Each row below holds a small network's activations on one input, seen along a few directions.
In each table, some parts of the input vary, and every possible input appears once, in random order.
A made-up example of a description, with smaller parts first: ring(8) and (point or ring(9) or (values(2) and line(6))).
Shared parts are said once, and a part with two or three values counts as separate values.

Other details of the inputs shift rows strongly along two fixed directions, in all tables alike. That doesn't count.

A family of inputs:
x1: [-2.14  1.33  1.10  0.74 -0.01 -0.28  1.10  1.69 -0.48 -2.14 -0.75  0.28
 -2.85]
x2: [-2.09 -3.36 -1.70  1.25 -2.82 -4.45  1.61  0.70 -5.36 -3.45  3.99 -2.35
  2.35]
x3: [ 1.42  1.28  1.70  0.36  3.12  3.06 -2.02  0.36  4.06  2.51 -1.50  1.73
 -1.73]
x4: [ 2.37  3.56 -0.07 -1.78 -1.81  4.57 -2.82 -0.50  3.98  2.94 -3.60  1.84
  1.64]
x5: [ 3.23 -2.66 -0.75  0.77  3.22  2.26 -1.72 -2.84  2.78  4.86  0.29  1.26
  3.53]
x6: [-0.92  0.02 -0.38  3.55 -0.69  0.28 -0.46  1.18 -0.47 -1.09  1.31  0.39
  0.03]
x7: [-1.92 -0.53  1.70 -4.90  0.76 -2.09  2.69  0.07 -1.55 -1.65 -1.20 -1.37
 -2.66]
x8: [-1.27  3.48  0.88 -2.50 -1.24 -0.78  1.91  1.38 -0.89 -2.70 -2.23 -0.22
 -3.90]
x9: [-0.50  2.18  1.50 -4.66  0.42 -0.18  2.59 -0.58  0.20 -0.77 -2.86  0.01
 -3.22]
x10: [-3.30  2.15  2.04 -3.13 -3.33  0.70  0.72  2.14  0.21 -2.34 -2.81 -0.92
 -2.32]
x11: [-1.09 -1.03 -1.87  5.29 -2.07 -1.95 -1.15  2.60 -2.45 -2.56  3.45 -0.53
  0.82]
x12: [-2.44 -1.00  1.56 -0.59  1.33 -1.30  1.79 -0.02 -0.99 -1.21 -0.60 -0.46
 -1.78]
x13: [-1.45 -1.35  0.84 -2.69  0.35 -1.50  2.25 -0.84 -1.43 -0.83 -0.39 -0.96
 -0.60]
x14: [-3.52  0.98  0.60  1.59 -1.93 -1.78  2.07  1.84 -2.66 -4.16  0.20 -0.63
 -2.85]
x15: [ 0.87 -3.60 -1.99  2.12 -0.44 -1.33 -0.75 -1.34 -1.75  0.92  3.11 -0.88
  4.19]
x16: [-1.41 -4.48 -2.74  6.82 -2.10 -3.54 -0.80  0.96 -4.69 -2.29  5.69 -1.40
  4.50]
x17: [-1.85 -0.11  2.27 -7.22 -0.90  0.31  2.30 -0.58  0.42 -0.13 -3.39 -1.30
 -0.52]
x18: [-3.12 -0.33  2.50 -2.62  1.07 -1.25  2.55 -0.04 -0.91 -1.78 -1.55 -0.90
 -3.34]
x19: [ 2.92  1.01 -0.09 -1.73  1.92  2.05 -0.83 -1.89  2.77  3.11 -1.66  1.22
  0.21]
x20: [ 0.03  1.03 -0.16 -2.46 -0.78 -1.52  1.22  0.54 -1.08 -1.33 -0.27 -0.70
 -1.44]
x21: [ 1.24 -0.26 -1.59  0.36 -1.29 -1.04 -0.45  0.03 -1.08 -0.26  1.73 -0.54
  1.46]
x22: [ 3.39  3.13  0.33 -0.16  2.41  4.13 -1.68 -0.99  4.44  3.49 -2.89  2.38
 -0.69]
x23: [ 0.56  1.09  0.05 -1.88 -0.10  0.14  1.35 -1.44  0.04  0.22 -1.21  0.13
 -0.59]
x24: [-1.48  2.19 -0.60 -0.07 -3.14 -2.24  1.40  2.33 -2.77 -4.03  0.68 -1.03
 -2.32]
x25: [-2.03  0.07  3.37 -4.24  2.76 -0.35  1.64  0.36  0.70 -0.61 -1.94 -0.42
 -4.09]
x26: [-1.88 -2.57  0.13  0.43 -2.33 -0.09 -1.20  0.22 -0.53  0.27  0.88 -1.34
  3.74]
x27: [-0.89  1.34  1.12  1.15  1.07  1.16  0.31  0.66  0.97 -0.39 -1.22  0.97
 -2.22]
x28: [ 2.29 -2.33  0.39  1.83  3.55  2.51 -2.71 -1.91  3.35  4.47  0.63  1.14
  2.42]
x29: [-1.43 -0.98 -1.83  5.60 -2.29 -1.87 -0.71  2.03 -2.79 -2.70  3.07 -0.41
  1.10]
x30: [-0.74  3.01 -0.08 -0.21 -1.73 -0.15  1.57  0.46 -0.87 -2.00 -1.30  0.30
 -2.03]
x31: [ 1.78  1.76  1.90 -0.25  3.56  3.93 -2.03 -0.39  4.90  3.48 -2.32  1.96
 -1.61]
x32: [ 1.45 -1.18  1.87 -1.11  4.35  1.93 -1.70 -0.73  3.72  3.53 -0.83  0.93
 -0.58]
x33: [ 3.73 -4.17 -3.16  5.06  1.93  1.40 -2.84 -2.96  1.22  4.87  2.84  1.10
  6.79]
x34: [-3.11 -0.38  2.59 -2.92  1.05 -1.28  2.44  0.34 -0.87 -1.94 -1.36 -0.91
 -3.44]
x35: [ 3.34 -0.66 -4.53  7.69 -2.49  0.73 -3.67 -0.09 -0.69  1.22  3.94  0.80
  5.67]
x36: [ 2.57  2.68 -0.17  0.27  0.74  3.13 -1.42 -0.95  3.06  2.29 -1.76  1.84
 -0.37]
x37: [ 1.24 -3.31 -1.65  1.69  0.10 -1.12 -1.31 -0.72 -0.89  1.30  3.06 -0.66
  3.74]
x38: [-0.24  0.46 -3.24  5.41 -3.68 -1.71  0.00  1.08 -3.24 -2.69  2.30 -0.09
  1.89]
x39: [-3.09 -0.47  2.63 -3.43  0.76 -2.15  1.97  1.35 -1.26 -2.49 -0.34 -1.45
 -3.76]
x40: [-0.73 -3.54 -2.32  2.56 -1.81 -3.39  0.43 -0.08 -3.97 -1.54  3.61 -1.55
  3.48]
x41: [ 2.32 -2.76 -0.05  2.43  2.92  2.29 -3.19 -1.42  2.83  4.02  1.45  0.71
  2.77]
x42: [ 3.16  1.48  0.43 -2.33  2.57  3.20 -0.68 -2.54  3.90  4.05 -2.45  1.73
  0.17]
x43: [-1.19  1.74  0.99 -4.25 -1.08 -1.55  2.59 -0.09 -1.38 -2.10 -1.63 -1.00
 -2.83]
x44: [-1.17  1.60 -0.02 -4.18 -4.41 -0.35  0.83  0.09 -0.92 -1.19 -2.06 -0.95
  1.28]
x45: [-1.00 -1.70  0.10 -1.42  0.18 -1.50  1.96 -1.29 -1.69 -0.50  0.20 -0.96
  0.34]
x46: [-1.92 -0.23 -1.66  0.17 -3.87 -4.25  2.11  1.43 -5.09 -4.51  2.11 -2.06
 -0.05]
x47: [-0.04  3.98  1.61 -3.58  0.37  0.53  1.07  1.41  1.13 -1.13 -2.74  0.39
 -4.43]
x48: [ 1.49 -0.79  2.13 -1.21  5.12  3.17 -1.16 -1.80  4.44  4.39 -2.10  1.68
 -0.49]
x49: [-1.08  3.40  0.93 -2.66 -1.03 -0.67  1.61  1.69 -0.76 -2.68 -1.96 -0.26
 -4.09]
x50: [-0.17 -1.85 -2.83  7.37 -2.42 -1.50 -2.15  2.24 -2.37 -1.82  5.04 -0.22
  2.89]
x51: [-1.33  1.88  0.66 -3.61 -0.82 -1.48  3.15 -0.35 -1.48 -2.10 -2.18 -0.61
 -3.01]
x52: [ 4.20 -0.27 -3.60  6.39 -0.91  2.06 -4.40 -0.27  1.42  2.67  2.86  1.55
  4.94]
x53: [ 4.66  0.32 -1.02 -0.18  2.50  3.28 -2.75 -2.36  3.96  5.10 -0.40  1.69
  2.60]
x54: [ 0.39 -3.06 -1.81  1.62 -0.40 -2.23 -0.41 -0.07 -2.15 -0.01  3.12 -0.98
  3.12]
x55: [ 1.87  1.82  1.99 -0.54  3.78  4.01 -2.22 -0.09  5.02  3.42 -2.05  2.01
 -1.87]
Each input here is: ring(5) and (point or (values(2) and line(5))).
- Changing only the ring(5) part turns x9 into x22. The same change can be made to x51. Which row results? => x38
- Changing only the ring(5) part turns x32 into x54. The same change can be made to x28. Which row results? => x15
- Which other rows does x16 become when the line(5) part takes its other values? List them by row number. => x12, x25, x32, x48
- Which other rows does x21 become when the values(2) part takes its other values? List them by row number. => x20
- List by row number the other rows that have the ring(5) part in common with x14. => x1, x3, x6, x10, x11, x27, x29, x31, x50, x55
- Which other rows does x34 become when the values(2) part takes its other values? List them by row number. => x48
- A walk changes only the line(5) part. It starts at x33 and steps to x5. List the rest of the walk in order. => x40, x7, x54
